Each row below holds a small network's activations on one record, seen along a few directions.
Here are examples, each followed by its value of one field, S.
Other fields move the rows too, some of them a lot.
In the rows, 500 means zero.
Random noise pushes rows far along 12 fixed directions. That doesn't count. These rows show it; they differ only by the noise:
[536 431 555 685 554 736 261 639 681 462 642 349 396 450 516 389 620 490
 555 474 529 676 475 582 709 699 524 491 572 330 807 474]
[395 326 773 630 382 534 383 683 691 501 517 606 441 397 292 533 413 506
 546 341 606 560 491 483 492 396 510 478 508 433 629 430]
[323 530 109 563 487 376 591 562 468 476 619 695 493 440 642 332 797 711
 376 645 621 623 505 459 490 532 443 731 671 655 515 473]
[496 448 455 465 454 674 480 685 503 599 572 511 547 377 644 439 515 630
 399 389 584 635 463 431 561 323 503 383 629 539 657 619]
[348 344 375 463 379 462 833 641 520 535 430 601 533 559 496 548 568 528
 500 436 596 406 628 477 290 578 349 723 380 604 369 244]
[672 422 526 626 445 608 361 525 482 463 612 394 426 329 462 447 534 595
 491 456 522 564 464 431 407 464 361 528 425 534 546 515]
[446 320 448 673 326 565 516 584 728 584 590 606 526 456 517 490 666 667
 476 412 565 637 470 414 445 557 628 453 638 533 601 507]
[697 858 330 554 750 179 545 424 376 537 494 665 453 331 700 398 686 509
 728 874 411 267 377 679 461 715 368 690 515 678 285 577]
[742 511 374 506 529 775 390 655 440 581 674 321 481 289 660 430 630 627
 488 513 443 572 413 432 552 458 375 443 496 532 620 653]
[367 553 669 498 418 493 250 462 468 505 533 565 501 528 290 509 407 516
 494 397 460 583 406 391 607 309 592 385 554 386 524 683]
[489 357 502 714 523 535 554 626 823 437 504 513 394 499 494 543 689 497
 628 500 574 459 552 631 513 845 521 664 525 476 664 216]
[113 621 933 352 332 611 290 330 273 329 202 333 510 959 425 299  36 174
 226 356 657 676 723 513 715 400 543 475 558 147 479 435]
[553 772 406 295 611 292 588 549 468 588 418 796 538 312 576 721 525 657
 551 575 412 194 347 435 555 244 560 420 633 726 426 631]
[553 508 617 713 702 317 308 486 773 300 467 607 340 372 341 693 615 580
 662 450 568 356 359 638 548 492 602 621 660 617 673 464]

[ 56 243 256 681 647 379 746 657 541 614 596 832 701 635 348 490 732 415
 793  94 665 685 462 646 759 513 437 538 564 556 573 650] | s13
[444 364 212 363 704 610 551 596 433 395 568 329 527 553 425 662 618 574
 504 242 529 476 438 506 520 318 392 601 455 609 620 563] | s17
[375 542 642 579 449 376 429 603 434 555 521 624 487 421 409 330 483 428
 581 689 514 541 498 542 467 497 422 626 488 442 310 577] | s7
[433 460 380 359 545 661 317 600 442 250 547 376 369 440 325 616 493 610
 256 402 565 518 541 361 674 200 358 589 523 500 729 396] | s19
[698 701 662 526 415 521 399 298 461 481 370 414 503 530 646 462 393 406
 485 668 375 418 521 485 568 628 600 367 550 412 365 549] | s14
[351 455 760 562 608 564 239 506 570 529 493 427 543 666 463 446 370 381
 561 281 560 709 382 664 670 325 743 326 699 376 639 842] | s5
[562 476 432 598 541 334 572 535 547 426 464 535 411 369 453 563 682 622
 529 656 540 347 451 536 212 406 388 812 494 755 304 511] | s9
[802 498 481 639 484 435 477 175 382 364 410 314 526 503 609 514 479 557
 453 397 525 492 458 494 235 408 497 502 527 701 330 651] | s15
[568 670 481 515 537 465 348 295 343 369 502 378 407 477 615 294 434 511
 336 662 530 599 553 507 553 531 465 518 545 468 515 470] | s16
[400 593 526 605 545 413 324 442 724 354 433 576 402 598 450 600 684 552
 497 595 526 460 445 525 647 529 722 619 806 522 597 537] | s11
[760 567 612 496 749 523 576 587 341 501 364 276 478 461 594 537 430 321
 714 514 497 297 460 761 348 559 217 686 323 604 324 547] | s1
[723 486 697 393 424 609 426 414 372 469 419 284 485 478 431 615 300 467
 456 389 441 373 483 402 335 288 400 411 330 575 352 582] | s12
[544 560 399 599 480 539 372 442 401 383 530 336 418 584 529 302 671 460
 393 761 458 585 542 467 525 640 341 822 481 463 355 500] | s8
[544 736 592 333 337 424 566 435 509 656 393 692 551 498 507 654 402 515
 527 607 293 237 460 330 560 471 635 296 492 453 341 517] | s6
[532 295 579 725 540 682 272 378 791 392 549 300 448 592 427 557 558 573
 483 279 550 700 430 540 546 583 769 379 658 411 818 547] | s18
[247 591 705 498 566 541 385 344 613 352 294 340 507 977 465 501 470 247
 487 486 502 546 532 662 740 739 804 514 659 222 561 497] | s3
[470 325 600 602 349 677 438 754 869 497 518 556 424 399 355 686 642 604
 485 531 487 430 459 433 551 454 637 571 630 504 653 394] | s4
[468 486 410 400 583 452 718 410 345 758 531 579 745 596 740 332 345 472
 551 323 563 704 508 603 463 616 616 181 451 446 546 606] | s2
[618 584 586 418 620 524 597 587 386 597 351 363 553 568 660 532 470 362
 580 587 476 366 463 662 416 501 445 569 531 563 317 664] | s10

Which value of S does each new row have?
[568 540 263 354 537 627 449 383 367 315 513 219 467 607 504 643 602 589
 354 508 407 419 497 358 496 441 423 635 439 589 449 486] | s12
[358 534 268 660 650 411 197 293 405 272 643 339 418 723 273 418 789 511
 540 581 441 650 368 550 581 574 508 778 591 433 465 732] | s19
[491 360 618 531 308 650 289 432 391 423 504 250 489 684 167 572 558 471
 449 441 353 534 432 287 375 278 408 713 372 449 220 748] | s8
[626 454 584 438 602 434 730 437 577 641 420 519 600 540 586 563 277 345
 726 339 476 381 573 641 445 839 511 227 265 408 549 264] | s17
[152 377 331 375 513 232 775 680 371 787 654 869 659 436 339 435 503 604
 651 346 539 618 436 486 329 301 461 456 378 588 370 642] | s16
[459 376 647 478 791 648 546 816 493 452 382 310 497 527 716 388 382 301
 548 350 779 555 526 868 587 381 382 614 642 503 706 554] | s19
[320 504 630 399 491 532 413 639 389 622 490 567 594 566 489 367 416 401
 478 461 518 630 441 491 638 252 515 478 588 414 462 759] | s8
[530 576 599 391 927 519 438 518 570 338 367 249 399 630 342 805 490 345
 752 396 403 228 393 747 601 495 520 637 428 476 592 511] | s9
[575 412 426 692 366 666 316 401 521 535 658 295 518 603 406 472 724 591
 529 477 368 643 362 365 417 568 583 531 530 440 405 779] | s6
[553 462 660 474 555 448 474 753 709 556 505 663 448 297 267 829 531 578
 704 442 441 252 334 457 468 212 542 509 537 611 510 595] | s11
[485 229 484 602 345 688 561 590 584 645 614 384 604 605 358 547 606 486
 646 294 409 635 471 435 351 571 540 439 379 429 429 620] | s15
[606 459 712 808 402 420 416 558 710 695 560 615 519 357 517 368 614 456
 749 685 424 536 394 584 432 730 624 441 582 432 372 666] | s7
[682 364 267 470 685 784 697 669 532 486 428 171 586 532 951 483 653 508
 427 389 659 500 527 673 468 550 431 594 658 682 626 546] | s17
[613 733 602 226 660 484 704 818 542 616 288 701 500 277 864 520 343 434
 451 695 556 238 556 607 720 369 439 439 617 596 591 363] | s8
[304 589 418 440 687 281 703 687 507 671 469 703 576 519 547 483 623 474
 708 625 499 419 420 699 474 526 531 639 578 601 328 641] | s16
[475 375 384 519 502 686 331 702 406 506 836 400 404 326 260 420 548 557
 555 409 427 649 458 367 592 446 277 538 242 317 693 461] | s6
[553 463 485 547 263 248 646 490 420 599 541 803 501 256 514 406 428 669
 382 633 588 508 528 356 204 365 394 466 455 667 328 412] | s10
[536 589 148 295 725 327 514 262 431 275 640 559 360 469 135 863 573 642
 603 366 331 248 502 324 563 580 405 537 179 537 651 150] | s11
[503 564 532 623 420 207 361 268 638 387 511 773 415 319 412 544 479 767
 339 546 580 533 446 373 441 335 718 383 709 662 549 478] | s16
